Each row below holds a small network's activations on one input, seen along a few directions.
In each table, some parts of the input vary, and every possible input appears once, in random order.
A made-up example of a description, with smaller parts first: one of 8 places around a ring, together with either a single point or (one of 2 separate values, together with one of 4 places along a line) or one of 11 places around a ring.
Shared parts are said once, and a part with two or three values counts as separate values.
In the rows, zero is written as 128.

Other details of the inputs vary at random and push rows far along two fixed directions, the same in every table; ignore that.

Table:
R1: [135 148 131 120 124 123 135 124 157 127 108 111]
R2: [128  56 107  85 139 102 174 103  80 152 122 153]
R3: [130 123 127 144  90 127 133 126 137 120 131 126]
R4: [140 132 127 134 124 170 128 110 123 107 128 107]
R5: [126 129 134 150  92 125 145 133 151 138 155 144]
R6: [101 133 123 118 124 120 110 129 142 111 142 105]
R7: [140 132 154 129 133 118 136 157 156 131 101 102]
R8: [181 176 154 178 182  71  49 159  50 108 108 208]
R9: [130 153 137 129 128 123 146 130 172 141 133 133]
R10: [146 119 149 139 128 164 130 148 120 113 124  95]
R11: [102 135 126 122 124 121 112 130 146 120 151 109]
R12: [ 95 141 138 121 122 121 117 124 150 124 159 121]
R13: [144 131 124 140 126 170 130 123 135 120 145 115]
R14: [145  51  99  79 179 142 171  98  78 151 134 142]
R15: [105 145 120 130 110 149 116 123 125 133 102 124]
R16: [105 144 129 143 115 147 126 129 147 151 132 147]
R17: [133 120 120 145  93 125 135 138 144 124 138 130]
R18: [105 122 155 125 128 116 113 153 135 111 128  91]
R19: [138 145 124 123 128 122 135 137 166 129 116 116]
R20: [107 139 122 137 113 149 116 122 132 137 108 128]
R21: [103  64 107  66 180  88 148  93  72 146 132 139]
R22: [ 92 144 124 115 122 123 114 116 126 103 127  97]
R23: [137 147 126 129 129 123 140 138 169 137 124 120]
R24: [138 137 135 138 124 170 136 117 139 125 153 126]
R25: [133 154 130 114 122 124 136 123 150 120 101 109]
R26: [133 123 123 150  94 125 139 140 146 134 147 133]
R27: [137 138 125 128 122 170 129 110 118 101 121 103]
R28: [182 193 129 178 179  76  46 143  59 114 131 229]
R29: [138  29 126  91 153  90 179 135  75 173 124 146]
R30: [110 136 117 139 115 149 116 133 142 139 115 132]
Each input here is: one of 5 separate values, together with either a single point or one of 5 places along a line.
Question: Changing only the choice among 5 separate values turns R23 into R11. The same change can be made to R9. Which row results?
Answer: R12
Question: Which other rows agree with R17 in the choice among 5 separate values? List them by row number.
Answer: R2, R3, R5, R26, R29

Table:
R31: [126 156 137 142 113 144 104 132 137 101 125 101]
R32: [135 114 124 109 153 110 139 121 111 140 131 149]
R33: [131 108 127 110 153 103 132 126 106 138 131 141]
R34: [148 146 134 156 110 148 118 140 134 114 131 124]
R35: [136 111 121 107 158 122 129 114  96 130 121 134]
R36: [125 156 139 146 116 133 105 142 147 104 123 105]
R37: [127 160 143 147 110 110 110 150 148 115 123 123]
R38: [132 111 119 116 144  98 140 122 115 148 130 157]
R39: [148 145 139 161 107 126 118 146 144 123 129 139]
R40: [128 159 140 148 107 111 108 147 148 118 129 125]
R41: [127 111 120 115 149 117 134 118 107 146 133 155]
R42: [147 146 139 157 109 142 120 141 140 119 133 129]
R43: [121 159 131 153 107 142 101 135 137 109 136 124]
R44: [131 112 124 110 146  96 139 129 116 148 123 149]
R45: [151 103 125 125 142 113 145 128 114 152 124 161]
R46: [133 113 121 113 152 112 138 117 111 143 134 151]
R47: [137 113 118 109 154 115 135 119 105 134 129 145]
R48: [121 160 136 155 109 134 102 137 140 114 138 129]
R49: [128 160 132 152 109 137 106 134 142 105 136 118]
R50: [134 109 124 109 159 112 134 123 106 135 118 136]
R51: [135 112 116 112 153 117 135 115 104 137 131 148]
R52: [ 61  93 120 108  68 207 173 114 189 141 125  46]
R53: [ 66  89 128  99  75 197 175 122 197 136 114  29]
R54: [143 145 134 154 111 158 121 133 128 109 130 115]
R55: [100 120 129 117 103 153 152 130 173 140 124  87]
R56: [128 158 135 155 106 114 109 139 149 118 135 133]
R57: [127 158 133 148 110 147 106 125 135 101 132 111]
R58: [130 159 138 151 107 111 109 143 148 115 133 132]
R59: [130 161 141 149 113 126 106 139 147 108 136 123]
R60: [133 112 129 108 159 106 137 126 110 140 121 141]
R61: [152 107 122 121 151 138 143 118  91 134 125 147]
R62: [137 113 120 108 156 124 132 111  96 128 125 140]
R63: [124 110 117 118 142 105 137 124 112 152 128 160]
R64: [134 113 122 113 145  96 140 126 116 145 127 156]
R65: [136 113 118 111 155 126 132 108  95 130 128 142]
R66: [129 111 115 114 150 123 131 117 100 140 130 153]
R67: [129 159 135 147 110 136 107 137 144 104 134 114]
R68: [ 73  10 102  60  98 203 245 104 176 196 117  58]
R69: [135 111 119 109 156 113 132 122 105 137 124 140]
R70: [129 161 145 147 119 121 104 145 144 108 127 116]
R71: [131 115 127 111 151  94 139 131 113 145 118 148]
R72: [121 158 134 157 104 119 104 142 143 121 134 138]
R73: [129 111 117 112 151 132 128 109  93 133 127 147]
R74: [135 109 125 106 161 120 129 117  98 129 115 132]
R75: [127 159 136 147 112 134 104 140 145 106 129 107]
R76: [153 105 125 123 147 125 145 125 107 146 127 154]
R77: [128 157 136 144 111 146 107 129 136  99 130 107]
R78: [128 160 137 153 111 128 106 135 146 111 139 125]
Question: Changing only one part turns R42 into R76. The same change can be made to R57. Which row results?
Answer: R65
Question: Describe the family of inputs behind these rows.
Answer: one of 2 separate values, together with one of 4 places along a line, together with either a single point or one of 5 places along a line
Question: Which other rows agree with R46 in the choice among 2 separate values and the place on the line of 4? List them by row number.
Answer: R32, R41, R55, R60, R76
Question: Change only the place on the line of 4 in R49. List by row number the other rows that result.
Answer: R56, R57, R78
Question: Which other rows agree with R53 in the choice among 2 separate values and the place on the line of 4? List them by row number.
Answer: R31, R52, R54, R57, R77

Table:
R79: [ 98 133 126 127 107 114 143 134 177 149 126 124]
R80: [ 99 127 127 118 116 140 131 123 148 125 134 103]
R81: [197 235 140 198 151 100  27 138  77  66 137 202]
R82: [141  34  99  48 236  65 163  86  16 177 134 203]
R83: [123 127 136 127 103 117 153 144 177 151 125 119]
R84: [159  39  95  49 238  80 166  89  15 172 111 194]
R85: [107 120 123 128 106 144 133 127 147 128 140 110]
R86: [128 121 126 135 109 169 141 122 140 132 122 116]
R87: [115 129 126 119 123 154 137 125 145 126 114  94]
R88: [114 110 132 137  98 142 138 136 138 127 131 106]
R89: [112 124 119 128 109 160 138 117 145 130 133 111]
R90: [124 120 128 137 109 162 142 127 142 133 127 112]
R91: [115 125 133 136  95 123 152 147 168 156 130 130]
R92: [122 114 137 125 108 135 141 134 144 119 126  95]
R93: [117 112 132 136 104 149 141 137 145 132 133 110]
R94: [110 121 123 129 108 151 134 122 146 132 138 112]
R95: [107 127 121 131  99 118 148 138 170 152 135 132]
R96: [105 120 134 117 112 135 132 134 144 120 117  88]
R97: [179 216 144 193 138  75  31 147  78  69 146 187]
R98: [134 125 125 126 116 162 146 122 146 125 118 101]
R99: [ 96 123 128 118 109 133 130 121 141 121 131  99]
R100: [110 124 133 117 122 139 132 135 147 124 120  95]
R101: [109 135 121 117 118 164 135 112 143 126 123 107]
R102: [195 217 153 204 144  94  38 155  84  77 139 193]
R103: [188 226 153 185 162  84  31 153  85  71 127 177]
R104: [108 129 133 123 113 112 142 140 176 152 112 117]
R105: [106 134 123 120 120 155 134 115 144 127 128 105]
R106: [124 118 136 125 114 143 143 136 152 123 129  98]
R107: [131 124 129 127 118 155 146 126 146 126 123  99]
R108: [169  28 106  57 236  65 172  98  17 173 129 201]
Question: Changing only one part turns R97 into R99. The same change can be made to R85. Which row results?
Answer: R80
Question: Describe the family of inputs behind these rows.
Answer: one of 5 places around a ring, together with either a single point or one of 5 places along a line
Question: A walk changes only the place on the line of 5. It starts at R96 and steps to R100. List the rest of the walk in order.
Answer: R103, R87, R84
Question: Change only the place on the ring of 5 in R104. List by row number the other rows that result.
Answer: R79, R83, R91, R95
